Each row below holds a small network's activations on one input, seen along a few directions.
In each table, some parts of the input vary, and every possible input appears once, in random order.
Descriptions start from the smaller parts, as in this example, which fits no table here: values(3) and (point or ring(9) or (ring(5) and line(6))).
Shared parts are said once, and a part with two or three values counts as separate values.

Other details of the inputs shift rows strongly along two fixed directions, in all tables alike. That doesn't count.

Table:
x1: [-22  39 -41 -21  -5  12  13  89 -39  27  25  28  38  27]
x2: [ -5 -52  17   8 -26 -70 -50 -38   4 -33  46  -4 -28 -12]
x3: [-22  48 -42 -22  -3   9   8  85 -38  30  22  25  37  18]
x4: [ -7 -40  14   8 -25 -66 -57 -41  -2 -29  38  -5 -30 -26]
x5: [-15  23 -13 -21 -11   3  49  72 -56  24  20  31  29   1]
x6: [  1 -57  22  11 -24 -66 -59 -58  17 -41  38 -10 -38 -17]
x7: [-17  40 -16 -18  -9   2  30  49 -58  25   7  22  15 -27]
x8: [-27  38   6 -10   0  21  46  63 -55  10  34  15  28 -13]
x9: [ 15   8 -15  13  25  56  -7 -10  61   0 -38 -16  10  44]
x10: [ 20   6  -7  13  30  47  -7 -25  66   2 -41 -25  10  51]
x11: [ 24  20  -7  20  35  48 -18 -43  67   2 -55 -32   4  30]
x12: [ -3 -58  39   3 -25 -62 -13 -41 -19 -25  29   3 -40 -47]
x13: [  1 -60  26  13 -19 -76 -50 -61  16 -38  40 -16 -33  -4]
x14: [ -2 -44  35   4 -26 -67 -14 -52 -24 -25  28  -2 -36 -47]
x15: [-19  34 -17 -21  -5  17  36  70 -55  31   4  28  17 -23]
x16: [-35  42 -18  -6   0  31   3  85 -30   5  45  13  33  14]
x17: [-21   9 -27 -14 -14  -6  -2  62 -26   8  34  23  19  20]
x18: [ -4 -80  27  11 -26 -60 -54 -42  25 -43  42  -5 -43  -9]
x19: [  3 -52  42  10 -24 -64 -23 -66 -11 -32  19  -8 -45 -53]
x20: [ 29   3  11  14  29  58  35 -31  50   4 -57 -18   6  25]
x21: [-10 -28   5   1 -26 -56 -49 -17 -11 -22  41   4 -21 -22]
x22: [-21  41 -42 -20  -6  13   8  87 -36  24  24  30  35  20]
x23: [ 29  17  11  11  34  45  42 -35  38  12 -55 -25  15  32]
x24: [ 32  20  10  15  33  58  25 -49  47   7 -68 -25   1  14]
x25: [-15  53 -20 -19  -4   5  34  55 -63  32   3  21  23 -23]
x26: [ 18   4  -8  17  32  73 -20 -28  78  -1 -60 -25  -5  28]
x27: [-15  32 -13 -17  -9   2  34  56 -57  24   9  27  19 -20]
x28: [-14 -36   6   3 -27 -53 -49 -11  -8 -24  39   6 -23 -22]
x29: [-21  19 -30 -14 -11  -3 -10  55 -26  10  27  21  16   5]
x30: [  8 -57  45   8 -24 -74 -19 -74  -8 -35  29  -8 -41 -40]
x31: [ -4 -43  28  -3 -23 -53  -1 -23 -27 -19  31   7 -27 -36]
x32: [  4 -75  48   7 -25 -67 -16 -60  -3 -34  31  -4 -46 -42]
x33: [ 17   7 -13  11  24  52  -3  -7  57   1 -33 -15  13  52]
x34: [ 28  28   9  14  35  53  20 -52  42  11 -69 -31  -1   4]
x35: [-21  55 -43 -20   1   7   5  76 -41  30  18  21  36  12]
x36: [-16 -45   9   1 -26 -48 -48  -5  -5 -23  41   8 -28 -21]
x37: [-22  55 -40 -19  -4   8  -7  68 -38  29  13  18  26  -5]
x38: [-22  18 -27 -12 -11   3 -19  54 -25   9  18  19   9  -9]
x39: [ 31   5  13  17  37  69  25 -47  57   3 -74 -26  -4  16]
x40: [-14  22  -8 -16  -9  -1  25  44 -52  17   8  21   7 -29]
x41: [-21  39 -38 -17  -5   5  -3  67 -34  22  22  22  28  10]
x42: [ -9 -76  22   6 -29 -60 -44 -20  11 -37  51   3 -35  -2]
x43: [ 33   2  15  18  33  60  32 -52  62   1 -65 -27   1  27]
x44: [-12  31 -12 -18  -8  -7  42  52 -57  25  16  23  25  -8]
x45: [  0 -69  41   3 -27 -64  -5 -37 -12 -28  37   4 -37 -34]
x46: [ 20  -8  -7  16  28  60 -10 -17  74  -7 -44 -19   2  46]
x47: [-14 -46   7   0 -26 -51 -45  -6  -6 -28  44   8 -25 -15]
x48: [  0 -41  30  -2 -26 -60   6 -27 -27 -19  36   5 -19 -21]
x49: [-16  28 -16 -23 -10   3  51  69 -58  26  20  29  29   1]
x50: [ 26 -11  15  11  29  63  41 -21  53   6 -54 -16   4  33]
x51: [-24  37 -36 -15 -10   7 -12  63 -32  18  17  21  18  -6]
x52: [ -4 -53  20  13 -25 -57 -65 -52  16 -38  28 -10 -41 -31]
x53: [ 27  32   7  12  35  46  28 -42  31  14 -62 -26   7  10]
x54: [-12  32  -8 -19  -5 -12  31  36 -53  24  12  17  17 -16]
x55: [  2 -52  41   1 -24 -77  -4 -54 -19 -24  36  -6 -28 -27]
x56: [-12  27  -7 -18  -7 -14  36  39 -52  23  16  18  19 -10]
x57: [ -3 -13  25   1 -19 -65  -9 -39 -38 -11  23  -5 -25 -49]
x58: [ 30  23   9  15  32  57  21 -50  44   6 -68 -26  -3   6]
x59: [  4 -51  38   3 -27 -71  -7 -50 -18 -28  35  -1 -31 -33]
x60: [-18  34 -29 -13  -6  -5 -14  47 -29  19  19  14  18  -2]
x61: [  5 -61  45   8 -25 -73 -18 -73  -7 -36  29  -8 -43 -41]
x62: [ 23  24  -9  19  33  49 -20 -44  64   2 -56 -34   1  22]
x63: [-22  53 -41 -17  -5  12  -6  70 -39  27  13  21  27  -3]
x64: [-15  54 -19 -22  -2   2  38  57 -64  35   6  22  27 -18]
x65: [ 26   9  -5  20  34  44 -11 -41  72  -2 -48 -31   6  42]
x66: [-10 -56  16   6 -26 -58 -58 -31   3 -35  39   0 -36 -24]
x67: [ 34  19  13  17  42  51  28 -59  51   8 -68 -34   4  21]
x68: [ 30  22  10  16  35  56  26 -50  44   9 -69 -28   3  13]
x69: [ 34  -8  17  18  34  64  32 -45  64  -1 -65 -25  -2  28]
x70: [ 33   3  15  18  36  64  28 -51  61   2 -69 -26   0  21]
x71: [-11  29  -8 -16  -7 -10  32  38 -54  21  13  19  17 -16]
x72: [ 22   0  -6  20  30  61 -16 -33  79  -7 -52 -24   1  39]
x73: [-23   5 -26 -15 -11   2  -9  66 -23  10  29  26  12   6]
x74: [-23  11 -32 -18 -10   9   6  85 -29  13  30  29  23  25]
x75: [-13  47 -17 -21  -2  -5  47  60 -64  33  14  22  33  -5]
x76: [  8 -67  49  10 -25 -78 -11 -74  -6 -35  33 -12 -37 -27]
x77: [ 15  -1 -12  13  24  56  -3  -3  62  -2 -36 -14  10  53]
x78: [-24  36 -37 -15  -8   8  -7  68 -33  19  19  24  23   2]
x79: [ 20  -3  -7  18  26  56 -12 -21  74  -7 -44 -20   5  45]
x80: [ 23  17  -9  18  29  59 -22 -39  70  -2 -56 -28   0  25]
x81: [-22  52 -43 -22  -1  11   3  80 -39  31  19  23  35  12]
x82: [ 28  -6  13  11  30  62  41 -25  50   4 -55 -17   6  34]
Description of these inputs: values(2) and (point or (line(5) and line(8))).
Q: Changing only the values(2) part turns x15 into x26. The same change can be made to x67. Which row results?
A: x35
Q: Changing only the values(2) part turns x72 into x70. The same change can be made to x18. Which row results?
A: x45
Q: Which other rows does x64 become when the line(8) part takes its other values? List them by row number.
A: x12, x14, x24, x27, x39, x53, x68
Q: Which other rows does x17 become when the values(2) part takes its other values? List them by row number.
A: x49

Table:
x83: [-10  36 -14 -15  -7   8  34  48 -43  19   8  25  29 -16]
x84: [  2  42 -41  -3  27  50   3  31  18  26 -41   5  23  30]
x85: [  5  55 -30  -4  27  47   7  28  19  37 -33 -13  34  30]
x86: [ -5  -1  -1 -12  -8 -17  10  20 -34   8   7  14  -4 -26]
x87: [ 27 -22  11  20   7  -6 -38 -87  60 -31 -18 -25 -24   9]
x88: [-30  -9  -1 -11 -14 -37 -19  38 -42  -9  61  13   3 -12]
x89: [  6  15  14   3  18  22  25 -25   9   6 -29 -22  -1   9]
x90: [-14  38 -10 -13   1   2  38  48 -48  25  11   8  18  -9]
x91: [ 19   1  21   9  24  13  18 -36  25  -3 -29 -25  -4  -1]
x92: [-16   9  -4  -8 -28 -30  19  24 -54   5  33  20   5 -33]
x93: [-13 -41  15 -17 -28 -72   4  14 -36  -5  60  16  -6  -2]
x94: [-12   3   3 -13 -22 -34  14  29 -56   4  41  33  10 -35]
x95: [-18 -49  18   1 -27 -44 -41  -7   2 -22  38   2 -33 -29]
x96: [-10 -21   4   6 -36 -52 -22   7 -37 -31  46  15 -10 -10]
x97: [ 18  25 -16   2   9  28 -15 -20  35   9 -27 -12   8  14]
x98: [ -5 -40  25   0 -21 -45 -15 -45 -18 -19   9  -6 -37 -30]
x99: [ 13  23   8  -1  29  29  31   4   6  15 -22  -4  14   5]
x100: [ -1 -43  33  18   2 -13 -34 -48  44 -26  14 -27 -26  -5]
x101: [ -1   9 -27 -19   3  23  32  57  -7  29  -8  24  19  28]
x102: [  6  14 -18  13  17  42   4  21  21   3 -40  -1  11  32]
x103: [-19 -16  16  -7 -36 -52   2 -12 -48 -14  36  12 -13 -36]
x104: [ 21   1   7   5  23  34  13 -16  23   9 -40  -2  -4   1]
x105: [ -5  25 -30  -9   3  11 -12  29   2  24 -19   5  13   4]
x106: [ -9  -5 -13  -2   7  19 -14  22   9  -4   0   5  -2   6]
x107: [ 14 -40  22  17   0   1 -37 -64  48 -43   3 -19 -27   2]
x108: [  0   4 -17 -15 -12   9  31  38 -14  14  12  23  24  23]
x109: [ 22 -36  27  19   6  -1 -11 -72  36 -17 -34 -26 -35 -12]
x110: [-4  7 -1 13  5  5 -1 15 -4 -5  0 -5 12 25]
x111: [  4  24  -7   5  12  65   2  15  39   6 -21  -4  13  20]
x112: [ 15  -8   7  16  21  -4 -27 -56  47 -12 -16 -29  -8  19]
Q: Changing only one part turns x86 into x91. The same change can be made to x109. Which row results?
A: x90
Q: What is each input in this table made of?
A: values(3) and (point or line(4) or line(5))
Q: Which other rows agree with x83 in the values(3) part? List them by row number.
A: x87, x92, x94, x96, x97, x103, x107, x108, x111
Q: Which other rows does x105 become when the values(3) part takes its other values? List them by row number.
A: x85, x97
Q: Which other rows does x104 become when the values(3) part takes its other values? List them by row number.
A: x94, x99

Table:
x113: [-21 -25 -20  -5 -30 -67 -73   7 -10 -22  59  10 -12   0]
x114: [ -1  17 -12  -9   7  34  25  36 -18  20 -23  21   6 -17]
x115: [ 29  -2  13   5  18   3  27 -39  18   4 -28 -11   3  16]
x116: [ -7  15 -16 -15   4  29  23  37 -15  31 -25  15   2 -13]
x117: [ -1  40 -16 -10   2  11  47  34 -39  22  -8  12  29  16]
x118: [  5   2  23  20  26  40 -11 -37  37 -12 -31 -31 -17 -15]
x119: [ 12 -27  16  16   3  25 -10 -35  53 -25  -2 -15  -7  20]
x120: [-13  -2 -14  -3 -24 -48 -69 -14 -16  -8  17   4 -27 -44]
x121: [ 17  -6  22  16  12  41  -6 -52  44 -16 -36 -20 -18 -20]
x122: [ 19   3  33  25  32  14   4 -69  45 -13 -25 -45  -3  17]
x123: [-31 -27  14  -3 -22 -47 -25  30 -31 -23  72   8  -8  -9]
x124: [ -2 -13 -13 -12   2  18  12  39  12  16  -2  12  11  30]
x125: [-14 -51  11   2 -34 -49 -16   7 -20 -29  46  16 -18  -3]
x126: [  0  33 -19 -22   7   2  48  38 -32  39 -10  10  27  17]
x127: [ -4  69 -45 -12   6  -9  -4  35 -27  32   0   4  39  17]
x128: [ 18  13  16   9  12  13  20 -43  19  -3 -13 -19   9   9]
x129: [  0 -63  19   2 -22 -46 -17  -9   2 -25  36  13 -21  -5]
x130: [ -7  23 -13  -4  -1  37  23  34 -22  12 -25  16   4 -14]
Q: What is each input in this table made of?
A: values(3) and (point or line(5))
Q: Changing only the values(3) part turns x115 into x114. The same change can be made to x128. Which row results?
A: x121
Q: Which other rows does x123 become when the line(5) part takes its other values? List them by row number.
A: x119, x124, x125, x129
Q: Which other rows does x123 become when the values(3) part takes its other values? List them by row number.
A: x118, x122

Table:
x131: [-23 -29  19  -3 -30 -54  -8   2 -51 -16  43  13 -25 -51]
x132: [ -7  67 -52 -10  25  73   9  80   3  40 -34   9  42  41]
x133: [ 14 -16  35  20  11  -8 -11 -63  32 -25  -7 -27 -20 -14]
x134: [ -3  42 -20 -10  17  64  39  49 -10  32 -38  18  23   6]
x135: [-33  30 -41 -20 -30 -10 -16  75 -46   8  46  36  24  -5]
x136: [ 30  14  -7   8  40  55  28 -36  57  18 -61 -12  16  36]
x137: [ 21 -50  25   2  -7 -30 -10 -65  23 -17 -10 -12 -33  -9]
x138: [ 33   4   6  16  22  29  14 -48  47  -1 -56 -29   4  32]
x139: [-10 -42  16 -12 -37 -72 -11   1 -47 -11  44  24 -29 -46]
x140: [-19 -59  22  -5 -32 -49  -4  28 -23 -25  73  17 -11   3]
x141: [-26  21 -32 -18  -7 -15 -17  63 -28  23  25  14  14   0]
x142: [ 18 -28  31  21  -3 -36 -14 -74  22 -23   0 -26 -22  -2]
x143: [ 10 -23  33  17   7   0  -9 -61  27 -25 -11 -25 -21 -20]
x144: [-21  52 -17 -21  -4  -4  29  62 -62  27  31  17  31  -5]
x145: [ 17  17 -18  16  30  58 -19 -13  57  -4 -44 -17   7  34]
Q: What is each input in this table made of?
A: point or line(4) or ring(10)
Q: List by row number the other inputs of the same sort as x138.
A: x131, x133, x134, x136, x137, x139, x142, x143, x144
